x =
[[123 131 128 128 120 134 127]
 [123 130 151 128 120 133 127]
 [123 134 128 128 122 120 130]
 [123 135 128 128 121 121 130]
 [123 133 133 128 136 134 126]
 [123 135 128 128 130 118 130]]
Rows and columns are numbered from 1.
The entry in the bottom-right corner: 130
Find the entry at row 3, column 1.
123
The entry in row 3 and column 3: 128
Find the top-left entry.
123
The entry in the bottom-left corner is 123
The entry directly above 136: 121
The entry at row 2, column 3 -> 151
Find the entry at row 1, column 3.
128
The entry at row 1, column 2: 131
The entry in the top-right corner is 127
The smallest entry: 118

Read these off the grid that follows.
1) What is the entry in the top-right corner?
2) What is the smallest entry?
3) What is the smallest entry in the last row?
4) What is the first entry, reading row by row?
5) What is the bottom-left entry?
6) What is the bottom entry of the column that holds the smallest entry?
7) What is the largest entry?
8) What is the bottom-right entry?
[[123 113 134 127 129 123 124 127 127 132 154 132 143 115 136]
 [130 121 130 129 126 127 132 116 137 137 128 124 123 126 142]
 [119 137 117 130 120 136 144 132 129 109 118 130 120 150 139]
 [137 125 134 131 119 131 126 119 131 141 120 133 117 120 136]
 [128 135 122 132 123 131 143 137 120 123 143 119 140 141 118]
 [129  99 132 131 131 123 121 110 129 120 138 129 136 115 132]
 [113 118 125 137 129 125 123 129 129 131 143 118 136 120 143]
 [140 117 129 139 123 125 134 127 156 128 124 134 120 130 144]
 [127 124 140 133 125 124 131 128 132 141 113 137 117 134 123]]
1) 136
2) 99
3) 113
4) 123
5) 127
6) 124
7) 156
8) 123

[[105, 136, 115, 128, 135, 128, 122, 123, 132, 128, 131, 123, 128], [131, 127, 128, 125, 127, 128, 129, 129, 128, 128, 127, 129, 128], [118, 132, 122, 134, 131, 119, 125, 125, 130, 132, 130, 126, 128]]
Give the entry just left of 119.
131
The entry just left of the largest entry -> 105
Give the entry just left of 126.
130
The entry just right of the smallest entry -> 136
The entry just right of the largest entry is 115

Questions about the grid below. Indices start at 1.
1) Read off the entry just right of the largest entry.
2) Read off the entry just right of 133.
3) Read off the entry in row 3 and column 1.
4) Read off the entry in row 3 and column 3.
5) Read off the entry in row 1 and column 1.
6) Read off the bottom-left entry.
7) Read off the entry at row 1, column 2.
8) Read off the entry at row 1, column 3.
117,128,134,123,128,129,124,125,139,126,126
130,137,139,127,131,122,142,128,121,130,124
113,126,132,141,118,136,143,126,136,129,121
141,120,123,118,126,132,131,130,130,125,119
138,127,129,111,123,132,127,129,115,127,125
111,121,136,127,130,127,136,128,134,137,116
127,128,117,137,135,132,137,125,129,125,116
137,125,126,132,134,129,124,124,119,126,111
151,138,135,133,124,125,130,124,126,123,129
1) 138
2) 124
3) 113
4) 132
5) 117
6) 151
7) 128
8) 134

Read these off the grid that follows. Rows and columns are numbered from 1.
1) What is the entry in row 1 and column 1?
2) What is the top entry of the column that holds the largest entry?
3) What is the largest entry?
4) What is the entry in row 3 and column 1?
5) What is the entry in row 1 and column 3?
6) What is the entry directly below the largest entry?
7) What is the entry just right of the smallest entry?
8) What is the entry in the bottom-left corner?
[[124 131 124 131 129 130 129 131]
 [128 123 130 129 130 128 120 131]
 [130 128 130 135 126 130 127 127]
 [126 132 129 130 131 126 126 123]
 [129 125 128 131 130 128 120 131]
 [122 120 126 107 128 123 127 118]
 [134 139 129 151 117 133 125 136]
 [124 130 122 129 127 130 129 131]
 [119 133 120 131 123 124 129 122]
 [123 123 145 132 123 137 147 139]
 [125 130 130 130 124 129 123 127]
 [124 122 125 111 127 125 127 122]
 [136 131 118 129 130 133 137 139]
 [127 128 127 138 128 133 125 128]
 [130 125 128 131 129 128 123 132]
 [126 123 126 118 125 126 128 125]]
1) 124
2) 131
3) 151
4) 130
5) 124
6) 129
7) 128
8) 126

A =
[[139 136 127 136 131 125 126 129 127 142]
 [128 124 133 138 136 140 105 133 126 117]
 [123 129 120 119 116 117 124 127 127 132]
 [127 116 122 136 136 143 132 142 126 119]
 [126 123 124 120 125 128 109 118 127 132]
 [129 127 115 128 115 135 119 141 134 130]
 [130 134 127 126 132 117 152 122 124 114]
 [130 131 119 123 111 120 138 121 137 128]
 [134 113 125 134 133 120 137 119 131 128]
 [131 124 126 126 111 123 135 126 114 131]
 [128 130 121 139 117 138 123 135 132 117]
 [130 127 133 139 132 135 115 136 128 135]]
The second smallest entry is 109
The bottom entry of the column that holds the smallest entry: 115
The entry in the bottom-right corner is 135
The largest entry -> 152
Find the third entry from the end, reading row by row.
A: 136
Find the first entry of the smallest entry's row.
A: 128
Find the entry in the top-left corner.
A: 139
The largest entry in the first row -> 142
The top entry of the column that holds the largest entry -> 126
Find the first entry in the row that holds the largest entry.
A: 130
Find the bottom-left entry.
A: 130
Find the fifth entry from the end, reading row by row.
A: 135
The third entry on the diagonal from the top-right corner -> 127
The 5th entry, reading row by row is 131
The 2nd entry from the end, reading row by row -> 128
The entry just right of the largest entry -> 122
The smallest entry in the first row is 125
The third entry in reading order is 127
The entry just right of the smallest entry is 133
The last entry of the smallest entry's row -> 117
The 2nd entry on the diagonal from the top-right corner is 126
Find the entry directly below the smallest entry.
A: 124
The 2nd entry, reading row by row is 136

120  124  126  125  123  122  133  121  127  119  118  119  132  128  118  122
120  122  126  126  123  121  136  120  127  118  116  125  130  132  117  120
121  134  129  117  125  135  127  125  129  137  129  113  137  122  124  133
123  132  131  119  126  136  129  130  129  135  131  113  135  123  122  130
122  127  121  145  117  127  126  119  120  124  131  131  138  125  128  130
143  123  134  149  131  125  136  145  124  121  135  118  123  146  121  116
120  130  120  148  114  133  124  118  119  130  136  122  142  123  131  133
128  127  123  150  118  129  126  122  119  125  136  130  133  129  129  126
119  124  129  117  127  121  135  121  131  119  115  120  129  128  116  122
136  125  132  145  127  128  132  137  124  125  135  116  126  135  123  119
122  129  119  152  114  134  123  118  118  131  138  126  142  124  132  132
130  127  132  130  128  128  132  133  128  126  131  114  127  130  122  122
119  128  121  135  117  128  126  118  122  125  127  120  140  123  125  131
Indices start at 1.
Which number is the entry in row 1 and column 3?
Answer: 126
The entry in the bottom-right corner is 131
The entry in row 2 and column 2 is 122
The entry at row 1, column 2 -> 124
Which number is the entry in row 3 and column 2?
Answer: 134
The entry at row 1, column 1 -> 120
The entry at row 2, column 3: 126
Which number is the top entry of the column that holds the largest entry?
Answer: 125
Which number is the top-right entry?
Answer: 122
The bottom entry of the column that holds the largest entry -> 135
Which number is the entry at row 2, column 1?
Answer: 120
The entry in row 3 and column 1 -> 121
The bottom-left entry -> 119

[[141 136 131 138 132 127 130 134 120 155]
 [127 143 117 143 128 113 140 133 140 136]
 [140 135 131 140 134 129 130 134 120 154]
 [122 144 126 115 122 110 140 117 127 119]
 [127 143 118 142 128 112 139 133 141 135]
 [126 143 117 143 128 112 140 134 141 136]
 [126 143 118 142 128 113 140 133 141 136]]
The bottom-right entry?
A: 136
The last entry of the largest entry's row: 155
The entry directly above the smallest entry -> 129
The entry just left of the smallest entry is 122
The entry directly below the largest entry?
A: 136
The 5th-last entry, reading row by row?
A: 113
The bottom-left entry?
A: 126
The entry just left of 138 -> 131
The smallest entry in the first row?
A: 120
The first entry in reading order -> 141
The entry just left of 119 -> 127
The fourth entry in reading order -> 138
The 3rd-last entry, reading row by row -> 133
The 3rd largest entry: 144
The last entry in the row that holds the smallest entry is 119
The second-last entry, reading row by row -> 141
The second largest entry is 154

Questions about the row below.
1) The entry just right of the largest entry?
2) The last entry?
3) The entry just left of 102?
[155 132 103 102 131 151 147 113]
1) 132
2) 113
3) 103

[[124 122 128 120 143 136]
 [127 107 131 134 132 131]
 [125 134 119 124 147 137]
 [121 143 130 130 127 121]
 [128 130 134 133 117 112]
 [127 121 132 129 126 128]
 [127 126 123 128 139 127]
 [132 135 126 134 128 131]
 [135 133 118 130 115 136]
 [130 130 123 131 124 123]
 [119 118 122 121 126 135]
 [121 125 137 127 132 126]
 [125 129 123 130 134 131]
 [127 121 128 129 117 130]
 [118 129 135 125 121 124]]
Counting starts at 1.
The entry at row 2, column 1 -> 127
The entry just right of the smallest entry -> 131
The entry at row 3, column 1: 125
The entry in row 1 and column 3 is 128
The entry just left of the largest entry: 124
The largest entry -> 147
Report the entry at row 1, column 2.
122
The entry at row 3, column 2 -> 134
Report the entry just right of the largest entry.
137
The bottom-left entry -> 118
The entry in the top-right corner is 136
Report the top-left entry.
124
Report the entry at row 2, column 2.
107
The entry directly below the largest entry -> 127
